Each row below holds a small network's activations on one input, seen along a few directions.
Each table varies a few parts of the input and shows all the possible inputs, shuffled.
A made-up example of a description, with smaller parts first: one of 3 separate values, together with either a single point or one of 11 places along a line or (one of 4 places along a line, together with one of 8 places around a ring).
Shared parts are said once, and a part with two or three values counts as separate values.

Other details of the inputs shift rows strongly along three fixed directions, in all tables alike. That doesn't count.

Rows:
x1: [-27  21  18  -6  19   7   0 -23 -18  16   5]
x2: [ 18 -34  -9  -5 -21 -15   8  28   2   6 -10]
x3: [ 10   2   1  -3  17 -26   0   3  16   7 -24]
x4: [ -3  18  -7   5  12  -6   1  11  -7  11 -16]
x5: [-12  19  -8   2  11  -1  -7   8  -7   2  -8]
x6: [ 12 -32 -10  -4 -22 -22   7  28   5  11  -5]
x7: [  4 -13   3   1 -31   1   3 -12   0  -7  30]
x8: [  3 -31   4 -15  -7 -11   1  25  -7   6  -8]
x9: [-16  -6   2  -1 -15   9   3  -3 -16  15  29]
x10: [ 14  17  13   5   2   7   7 -16   4 -18  13]
x11: [ -1  16  -7   9   5   6 -10  -5   7 -19  14]
x12: [  7  -8   5  -1 -29   7   4 -15  -4  -3  29]
x13: [ 11  10   7  -1  22   2  -4 -22  12   0  10]
x14: [-17  16  -7  10   9 -17   5   4  -5   0 -18]
x15: [-6 15 15  2 27  3 -5 -6  3  0  3]
x16: [-8 23  0 12 11 10 -1 -4 -6  5  2]
x17: [ 27 -13   4 -11   3   0 -15 -15  26 -18  13]
x18: [ 11  20  -3   9   1  12   1 -15   6  -8  21]
x19: [-30  -4   5  -6  -9  11   5   3 -21  11  19]
x20: [-24 -21  -8  -2 -10  15  13 -16  -8  16 -17]
x21: [ 12   5  -3  -7  19  -9   0  18  10  -5 -21]
x22: [ 14  -5 -15   6  -1 -19  -8  18  16 -12 -17]
x23: [-18   0   5  -2 -15   2   7   0 -26  17   1]
x24: [-16  12  -8   4  11  -1 -12   9  -3  -4  -7]
x25: [ 20  10   2  10  -8  10  -6  -6  19 -21  16]
x26: [ -4  20   6 -13  24   9  -2  -7   5   0  -5]
x27: [ 17  12   3 -11  12  11   1 -21  12  -9  12]
x28: [ -6  15  11   0  25   0 -12  -7  -1  -3   2]
x29: [  7   8  -3 -13  14 -17   7   6   7   5 -25]
x30: [ 36  -1   1  -3   1   5   8  -6  18 -15   9]
x31: [ -2   1  13 -20  -8  18   7 -27 -13   4  25]
x32: [  0   6 -14   7   8 -19  -4  18   7  -4 -19]
x33: [-19   2   9  -5 -19   9   3  -3 -26  15  11]
x34: [  7 -41 -15  -6 -19 -23   1  25   4  -5  -8]
x35: [ 34  -6 -14  11  -3 -15   3  10  16 -11 -14]
x36: [  8  16  -1   4  -3  15 -12  -9   5 -20  13]
x37: [-16  -3   6   3 -12  13   3   2 -24  21  13]
x38: [  6  11   2   9  -2  18 -16  -8   7 -21  11]
x39: [  3  13  -6   7   3  -4  -1   7  18 -12   8]
x40: [ -7   8  10  -3  27  -3 -16   1   0   1 -10]
x41: [ -8  17  -1   2   6  14 -14   0  -5  -9   0]
x42: [ -5   9  -8  14   4 -20   8   7   0  -1 -15]
x43: [ 20   4  -4  13 -13  -7   5 -16  18 -29  15]
x44: [-1 22  7  0 14  9 10 -8 -5 -3 -2]
x45: [ 10   9 -12   7   8 -15   3  21  14  -1 -18]
x46: [ 18   4 -10  14  -2 -20   6   7   8 -10 -23]
x47: [-26  -6  16 -18  15   7  -4  -5 -16  27   6]
x48: [-20   0   8   6 -17  10   6  -7 -26  12  12]
x49: [-12  26  -6  11  16  -3   0   1  -8  10  -8]
x50: [ -2  10   9 -10  20   4 -14 -17   9  -5   8]
x51: [-29   1   2  -2  -5  10   7  -3 -26  16  18]
x52: [  8 -14  17  -3  -4  11  -1 -20  -5   6  34]
x53: [ 21 -24  -2  -1 -39  -7   4  -8   7  -8  25]
x54: [-24 -32 -10  -3 -10  12  -6  -3   6  15 -20]
x55: [ -6  -4   7   5 -21  13   7 -14 -16   5  21]
x56: [ -9  24  -2   9   8  -2   0  -2 -10   1 -18]
x57: [ 15  15  -4  14  -7  -4   3 -15  11 -16   7]
x58: [ 10 -26  -4   0 -24  -3  -3  15  -3   1   6]
x59: [  5 -21   2  -2 -26  14  -5  -2  -5  -5  25]
x60: [-28  -9  -2  -7 -10   6  -1   3 -22   3  16]
x61: [ -3  11  -6   4  13   4 -11   9  -3  -5 -16]
x62: [  4 -23 -24   8   1 -11  13   2  24   3 -46]
x63: [  2  14   6   3  24 -10   6  12  -3   7 -17]
x64: [-13 -19   4  -5 -16  13  -8   8 -15   6  10]
x65: [ -4  13   8   9  22 -16   3  -4  -3   8 -16]
x66: [ 21 -28   3  -1 -39   0   5  -6   4  -6  26]
x67: [ 29  -4  -7   5 -13   4  -8  -7  18 -30  14]
x68: [-16 -11   1  -7 -10  10  -8   6 -18   9  11]
x69: [-16 -39 -14  -3 -11   2   7   8  10  25 -28]
x70: [ -3  15  -4   2   8  -3  -2  15  -2   5 -16]
x71: [ -4  20   3 -15  23   6  -9  -8   2  -3  -8]
x72: [  5  18  15   9  17   0  -2 -19   6  -8   8]
x73: [  4 -31   1 -18  -4  -3   2  24  -5   8  -9]
x74: [ -9  20  -6  11   9 -12   7   2  -9   7 -15]
x75: [ 27   0  -2   8 -10   5  -3  -3  24 -21  15]
x76: [  0  11   9   0  20  -7   3  16   2   0 -16]
x77: [-21  -4  15  -9   3  -9  13  15 -25  24  -9]
x78: [-21  -1 -16   7  18   4   6  -5   8  17 -41]
x79: [ 20  -1   3 -14   6  12 -12 -16  19 -21  12]
x80: [  9 -26   4 -14 -14 -13  16  20  -8  16  -9]
x81: [-21  -4  15 -15   9  17   6   9 -22  21   4]
x82: [  5  19   3  13  -7   6  -2 -15   4 -16  10]
x83: [ 24  -2   2  -4   5 -12   0  11  14 -19   1]
x84: [ -2 -50 -23  -2 -14 -10   5  13  20  12 -33]
Each input here is: one of 6 places along a line, together with either a single point or one of 5 places around a ring or one of 8 places along a line.
- Changing only the place on the line of 6 turns x10 into x63. The same change can be made to x46. Which row results? => x35
- Changing only the place on the line of 6 turns x54 into x78. The same change can be made to x17. Which row results? => x13
- Changing only the place on the line of 6 turns x9 into x39. The same change can be made to x51. Which row results? => x19
- Start at x77 and move only the place on the ring of 5, one step at a time. The first step leads to x72. Which rows follow, in order? => x3, x29, x80
- Which other rows does x12 become when the place on the line of 8 takes its other values? List them by row number. => x7, x14, x33, x53, x56, x66, x82
- Which other rows does x10 become when the place on the ring of 5 takes its other values? List them by row number. => x1, x31, x44, x65

Rows:
x85: [-52  39  18   2   1  35  -3 -25 -48  15  29]
x86: [ -8 -13  18 -17  -7  12  -1  -5 -21  11  22]
x87: [ 21  24  -9  22  -3  11  -5 -17  24 -33  11]
x88: [ -1 -48  -9 -16 -16 -13   8  23  -2  22 -15]
x89: [ 22 -30  -5 -11  -3 -27   4  27   9   7 -27]
x90: [ 11 -35 -10  -9  -2 -26   8  22  11  11 -34]
x91: [-11 -24 -14   7 -17 -21   6  29 -11  20 -24]
x92: [-24  48 -11  17  33 -22   1  18 -12   9 -46]
x93: [ 19  26  11   3  16  11  -6 -23  14 -26  20]
x94: [ 24 -22   8  -6 -23  10   2 -15  10 -11  42]
x95: [ 11 -57  -7 -18 -24 -16   7  29   0  18 -10]
x96: [ -1 -42   4 -15 -19 -16  11  11  -9  26  -4]
x97: [-13 -14  -3  -6   3 -13   5  14  -8  23 -15]
x98: [ 14  17  12   2   8  11  -3 -25  12 -18  22]
x99: [ 45   4 -18  24 -16  -8  -5 -12  43 -42   7]
x100: [ -5  51  -2  24  15  17  -6 -21   5 -23   3]
x101: [-42   7  15  -5 -24  38   5 -21 -44  18  42]
x102: [-22  18  -9  12   9 -13   9  20 -14  15 -31]
x103: [ -7  25  -6   2  35 -10  -6  19   3   5 -35]
x104: [  2   0   1  -1  -1  17  -3 -21  11  -7  18]
x105: [ -8 -45  15 -26 -32  24   3 -11 -20  15  33]
x106: [-27  11  22 -11   1  31  -4 -18 -29  11  39]
x107: [-46  56  -8  15  57 -17 -16  23 -13   8 -55]
x108: [ 53 -16  -7   3 -10  -7   0 -19  48 -35   9]
x109: [ 44  23  -6  10  20  -9  -9  -2  40 -37  -2]
- Describe the family of inputs behind these rows. => either a single point or one of 8 places along a line or (one of 2 separate values, together with one of 8 places around a ring)
